Each row has a name. Each question is about the rows just above it.

[109 174 133 131 148 105 105 101 153 195  91 126 166 196 163 111 140 109
 148 172]  N
[118 172 140 132 152 150 147 101 150 186 101 129 167 192 158 150 145 150
 147 165]  R
[168 100 143 143 128 168 119 173 119  75 187 148 108  76 109 166 135 195
 125 100]  A
[109 114 106 151 151 108 155 163 151 106 112 130 107 110 145 115 130 146
 137 106]  V
[168 100 143 143 128 167 119 172 119  75 188 148 108  76 107 166 135 106
 125 100]  Z
[109 115 106 136 103 167 155 162 151 139 111 129 107 111 145 114 102 144
 137 146]  T
How many times does V hold [106]? -> 3
Count of [108] in V: -> 1
Count of [195] in A: -> 1
How many times does R hold [150]? -> 4
Count of [105] in N: -> 2

[127 120 126 117 131] -> losos
[117 118 108 125  95] -> pepub
[127 124 130 130 124] -> ruzif
[127 124 126 126 124] -> sopu
[131 134 135 101 125] -> fikos
[127 120 131 131 131] -> Simo
[132 132 131 132 132] -> dev
[130 131 130 130 124] -> Lofum
How many times does Simo hold [130]? -> 0
How many times does dev hold [132]? -> 4
Times [131] occurs in Lofum: -> 1
How many times does fikos hold [135]? -> 1
Count of [124] in sopu: -> 2
Count of [124] in ruzif: -> 2

[140 145 150 139  90 147 118 125 111] -> kati
[119 105 105 117 162  90 133 134 156] -> zotek
[124 156 146 136 112 197 137 118  91] -> Barig
[132 105 115  64  64  64 113 132 150] -> Let
[124 156 146 136 111 197 136 117  90] -> Dur
[ 63 158  92 139 102 191 131 119  92] -> vozi
[145 128 142 132  92  99 108 133 129] -> bokor
How many times does vozi hold [91]? -> 0
Times [64] occurs in Let: -> 3

[155 164 113 184 187 165]  ser
[ 87  58  59 166 129  52]  nanes
[198 161  63  93  61 179]  sazat
[147  99  66 198 159  67]  lobi
[154 187 197 176 154  96]  Nuve
[115 153 154 205  84  66]  Zined
[177  69 131  49 140  92]  vafem
[170 204 202  74 188 195]  Bafis
[ 95 205 146 120  84 183]  bogi
[54 54 98 54 54 61]  mamip
Count of [54] in mamip: -> 4
Count of [154] in Nuve: -> 2

[130 169 128 100 100]  G
[129 169 169 170 129]  C
[143 142 130 142 142]  F
How many times does C hold [169]? -> 2
Count of [131] in G: -> 0
Count of [142] in F: -> 3
How many times does G hold [100]? -> 2
Times [170] occurs in C: -> 1
How many times does G hold [128]? -> 1

[ 84  89 185  84  89] : meban
[184 111 184  84 178] : Gobab
[ 85 185  85  90  90] : bibud
[161 180 180 180 178] : govim
[ 89 112 154 154 179] : nezo
Times [185] occurs in meban: -> 1
Times [184] occurs in Gobab: -> 2
Times [89] occurs in bibud: -> 0
How many times does meban hold [84]? -> 2
Times [179] occurs in nezo: -> 1
Count of [90] in bibud: -> 2
Count of [180] in govim: -> 3

[193 193  74 157 193 157 157 193 139] = Y
[ 85 192  97 130  81 189 130 140 197] = L
[110 192 142 137 110 205 199 190 131] = P
Times [130] occurs in L: -> 2
Count of [157] in Y: -> 3
How many times does L hold [191]? -> 0
Times [193] occurs in Y: -> 4

[122 131 131 136 130 190 129 119 139 127 140 115]  vata
[198  57  59  73 204  52 204 203  52  74  52 205]  mutup
[135 124 126 120 133 206 133 132 129 130 131 125]  gev
[130 132 132 119 115 127 115 128 116 131 120 141]  Nor
[125 134 132 127 121 132 119 133 133 129 134 125]  mura
[ 60 197 189 170  52 203 189 203 203 189 203  53]  Vari
[204 204 204 139 205 205 204 204 204 205 204  52]  beg
Times [133] occurs in mura: -> 2
How many times does vata hold [140]? -> 1
How many times does Vari hold [189]? -> 3
Count of [205] in beg: -> 3

[168 103 140 105 120 128 168  97 159 163 164 134 132] -> Poge
[114 129 158 158 152 158 135 134 149 147 173 114 121] -> Sefo
[129 163 121 111 106 190  93 106 121 121 174  93 106] -> vugal
[169 104 140 134 121 130 167  97 108 163 166 132 131] -> pok
[104 170 133 139 152 143 106 134 165 109 106 141 142] -> zesig
[104 169 133 139 151 143 106 176 165 109 106 141 142] -> zorak
[104 169 133 139 151 142 107 175 164 110 106 141 134] -> gir
[141 113 153 133 133  82 178 166 184 133 133  98 133] -> pinik
[141 113 153 163  85  82 178  94  77 146  94 182 167] -> Nug
How many times does vugal hold [106]? -> 3
How many times does pinik hold [133]? -> 5
Count of [158] in Sefo: -> 3
Count of [133] in gir: -> 1
Count of [167] in pok: -> 1

[137 141 110 156 186 124 136 162 191 152 156 144  78 104 141 104 158 108
  91 116 112 150  93 131 127 108 104 114 127 137 111] : sunu
[137 137 111 148 181 133 132 132 193 152 156 140  76 105 138 104 158 103
  91 116 113 151  97 136 127 133 101 137 125 135 100] : Gar
[137 136 112 145 178 131 130 163 194 153 156 140  76 105 138 104 158 100
  91 116 113 151  99 136 127 138  98 162 125 136 100] : tun
[137 135 111 144 175 125 129 156 194 156 156 157  76 105 156 106 158  92
  91 116 135 151 156 132 127 135 103 117 122 127 101] : taret
[141 136  79 153 192 105  79 136 190 151 154 142  79 103 145 161 161  93
  94 114 107 147  96 161 123 123  75 120 130 149  79] : Tuzo
How many times does Tuzo hold [161]? -> 3
Times [155] occurs in taret: -> 0
How many times does Gar hold [137]? -> 3

